nules: [124 114 159 124  82 112 131 136]
Kek: [131 185 107 124 150 141 121  81]
Dige: [134  96 125 189  75 132 152 184]
perm: [107 185  81 131 141 124 121 150]	Kek
Table of tags by key:
[76] -> K318
[75] -> K730
[150] -> K721
[149] -> K910
[152] -> K825
join Dige 4: 	K730
perm: [ 81 107 121 124 131 141 150 185]	Kek
find: [134  96 125 189  75 132 152 184]	Dige

kiv: [134 130 125 125 140 132 138 130 126 128 125 129 136 133 130 123 137 128
 123]
nen: [113 167  91  91 120 122 121 131  94 170 177 192 146 125 109 150 104 184
 172]
fotuf: [125 133 126 140 129 136 125 123 125 130 130 123 128 138 129 132 134 130
 137]
zir: [120 146 120 120 118 126 120 132 120 149 154 157 132 126 123 146 115 154
 154]
ter: [120 126 123 120 118 120 120 132 126 132 120 154 115 157 146 154 155 149
 146]
perm: [120 120 118 126 120 132 120 149 154 157 132 126 123 146 115 154 154 120
 146]	zir
diff ter: [120 126 123 120 118 120 120 132 126 132 120 154 115 157 146 154 155 149
 145]	18, [146]
perm: [146 149 155 154 146 157 115 154 120 132 126 132 120 120 118 120 123 126
 120]	ter
perm: [120 115 132 120 126 146 118 155 149 126 120 120 123 120 154 157 146 154
 132]	ter
perm: [123 128 137 123 130 133 136 129 125 128 126 130 138 132 140 125 125 130
 134]	kiv
perm: [154 154 115 146 123 126 132 157 154 149 120 132 120 126 118 120 120 146
 120]	zir

lizon: [145 160 173  63 194 171]
bar: [165 146 134 126 110 105]
tur: [145 139 144 104 153 148]
sisit: [173 144 160 171  63 194]
diff bar: [165 146 134 125 110 105]	3, [126]
key -> tag
[63] -> K659
[111] -> K959
[165] -> K762
[110] -> K320
[62] -> K818
join bar 4: 	K320
find: [173 144 160 171  63 194]	sisit
find: [165 146 134 126 110 105]	bar
perm: [194 173 145  63 171 160]	lizon

Lapi: [151  77 136 150 119 151 104 165  91 112 117 138  97 149 134 126 150 146
 148 151 128 125 109  95 166  94 134  97 171 126 109 170 149 183  98  94
 163 119 144 139 114 102 148 135 165  78]
Bapus: [131 120 126 116 110 125  95 137  70  92  98 108 108 209 120 108  90 154
 124 126  61 107 115 110 115  90 160 121 101 159  97 172 141 152 142 127
 102 131 130 118 136  95 150 160 163 100]
fosiz: [132 118 126 119 111 126  98 138  75  95 100 110 109 201 122 110  95 152
 125 128  68 109 115 110 119  93 157 120 106 156  99 169 141 153 139 126
 106 131 131 119 135  98 148 157 161 100]
Zivar: [141 101 135 154 139 147 143 144 157 151 149 154 126  67 139 145 179 116
 145 145 191 146 127 123 166 140 102 114 182  97 144 115 130 143  95 106
 176 119 137 145 111 141 121 103 121 121]
diff Lapi: [151  77 136 150 119 151 104 165  91 112 117 138  97 149 134 126 150 146
 148 151 128 125 109  95 166  94 134  97 171 126 109 170 149 183  97  94
 163 119 144 139 114 102 148 135 165  78]	34, [98]
diff Zivar: [141 101 135 154 139 147 143 144 157 151 149 154 126  67 139 145 179 116
 145 145 191 146 127 123 166 140 102 114 182  97 144 115 130 143  95 106
 176 120 137 145 111 141 121 103 121 121]	37, [119]
perm: [163 100 131 120 126 116 110 125  95 137  70  92  98 108 108 209 120 108
  90 154 124 126  61 107 115 110 115  90 160 121 101 159  97 172 141 152
 142 127 102 131 130 118 136  95 150 160]	Bapus

Gik: [ 80 148  46 120]
nupes: [ 49 120  82 160]
sig: [124 187 110  91]
Teka: [ 48 121  80 148]
fetup: [ 89 123 108 186]
fava: [ 48 147  80 121]
Lenit: [ 76 127  97 189]
mak: [148  46 119  80]
Datu: [ 92 127 107 186]
Los: [ 91 123 110 187]
perm: [ 91 124 187 110]	sig
perm: [187 110 123  91]	Los
perm: [148 119  46  80]	mak
perm: [121  80 148  48]	Teka
diff Los: [ 91 122 110 187]	1, [123]
diff Datu: [ 92 127 106 186]	2, [107]

dobe: [ 98 187 145 129 132 113 110 114 113]
vudo: [114 131 180  97 124 151 112 102 154]
Talen: [139 138 122 146 124 139 113 118 124]
noseb: [113 110 114 132 187 113  98 130 145]
tizi: [128 142 130 116 133 113 129 131 135]
ruvo: [112 139 164 121 101 130 129 128 174]
kori: [ 80 118 121 155 117  90 133  57 130]
perm: [145 130  98 113 187 132 114 110 113]	noseb
diff ruvo: [112 139 164 121 101 130 128 128 174]	6, [129]
diff noseb: [113 110 114 132 187 114  98 130 145]	5, [113]

fik: [119 118 119 103 121 151 180 153 177  99 138 140  68 107 135 140 103 188
 135 131  72 134 198 126 195 138  79 156 118  94 178  67]
zalur: [111 149 140 122 118 105 102 121 104  97 153 123 122 130 138 151  94 142
 128 151 163 120 103 155 143 145 116 150 179 113 149 123]
zap: [ 97 138 149 179 130 143 118 102 120 122 150 152 151 121 128 113  94 142
 111 104 153 105 140 149 122 145 116 123 123 155 103 163]
diff zalur: [111 149 140 122 118 105 102 121 104  97 153 123 122 130 138 151  94 142
 128 151 163 120 103 155 143 145 116 150 179 113 149 124]	31, [123]
perm: [163 103 155 123 123 116 145 122 149 140 105 153 104 111 142  94 113 128
 121 151 152 150 122 120 102 118 143 130 179 149 138  97]	zap
tags:
[72] -> K529
[118] -> K997
[163] -> K981
[195] -> K108
join fik 20: 	K529
perm: [140 122 118 105 102 121 104  97 153 123 122 130 138 151  94 142 128 151
 163 120 103 155 143 145 116 150 179 113 149 123 111 149]	zalur

von: [148 144 118 137 163 110 168 135 132 127 136  72 136 120 120  86 154  90
 166 155 113 109  78 124 118 109]
mavu: [110 166 120 109 144 168  90 109 113 163  78 154 118  89 138 134 132 126
 129 141 146 124 118  76 131 149]
Lofel: [110 166 120 109 144 168  90 109 113 163  78 154 118  86 137 136 132 120
 127 136 148 124 118  72 135 154]
perm: [132 144 141 109  76 163 118 154 134 118  89 109  90 131 126  78 120 149
 110 146 168 138 124 129 113 166]	mavu
diff mavu: [110 166 120 109 144 168  90 109 113 163  78 154 118  89 138 134 132 126
 129 141 146 124 119  76 131 149]	22, [118]
diff mavu: [110 166 120 109 144 168  90 109 113 163  78 154 118  89 138 134 132 125
 129 141 146 124 118  76 131 149]	17, [126]
diff mavu: [110 166 120 109 144 168  90 109 113 163  78 153 118  89 138 134 132 126
 129 141 146 124 118  76 131 149]	11, [154]
perm: [118 120 154 124 109 166 136 168 110 132 135  78 109 120 127  90 137 144
 154 118 163  72  86 148 113 136]	Lofel

tes: [122 158 139 163 164 118  97  55 210  98 129 154]
Livil: [103 126 115 130 109 123 139 117 131 146 114 154]
Poku: [122 125 141 114 127 134 109  67 175 155 106 154]
relu: [123 120 148 114 116 136 121 136 160 131 137 154]
sanun: [134 127 122 135 140 126 130 118 148 120 119 154]
Gok: [146 133 160 105 143 145 114 144 174  93 154 154]
diff sanun: [134 127 121 135 140 126 130 118 148 120 119 154]	2, [122]
diff sanun: [134 126 122 135 140 126 130 118 148 120 119 154]	1, [127]
diff sanun: [134 127 122 136 140 126 130 118 148 120 119 154]	3, [135]

bokel: [122 114 122  99 164 142 187 114 125]
doga: [112 135 132 184 113 132 157 191 132]
Busut: [121 115 122  98 164 142 188 115 126]
Sile: [130 143 134 154  89 113  67 140 130]
Rof: [101 156 133 126  77 108  61 127 129]
gamon: [184 113 132 191 135 132 112 157 131]
puz: [196  99 129 190 162 142 147 156 131]
gubez: [142 156 147 131  99 196 162 129 191]
vosu: [193  94 127 179 175 146 170 152 129]
diff puz: [195  99 129 190 162 142 147 156 131]	0, [196]
perm: [131 157 112 132 135 191 132 113 184]	gamon
diff Sile: [131 143 134 154  89 113  67 140 130]	0, [130]
diff Sile: [130 144 134 154  89 113  67 140 130]	1, [143]
tags:
[190] -> K748
[191] -> K947
[126] -> K503
[125] -> K888
[60] -> K870
[127] -> K829
[61] -> K375
[77] -> K183
join Rof 3: 	K503
diff Busut: [121 115 122  98 164 142 188 116 126]	7, [115]
perm: [129 131 142 147 162 196  99 156 190]	puz

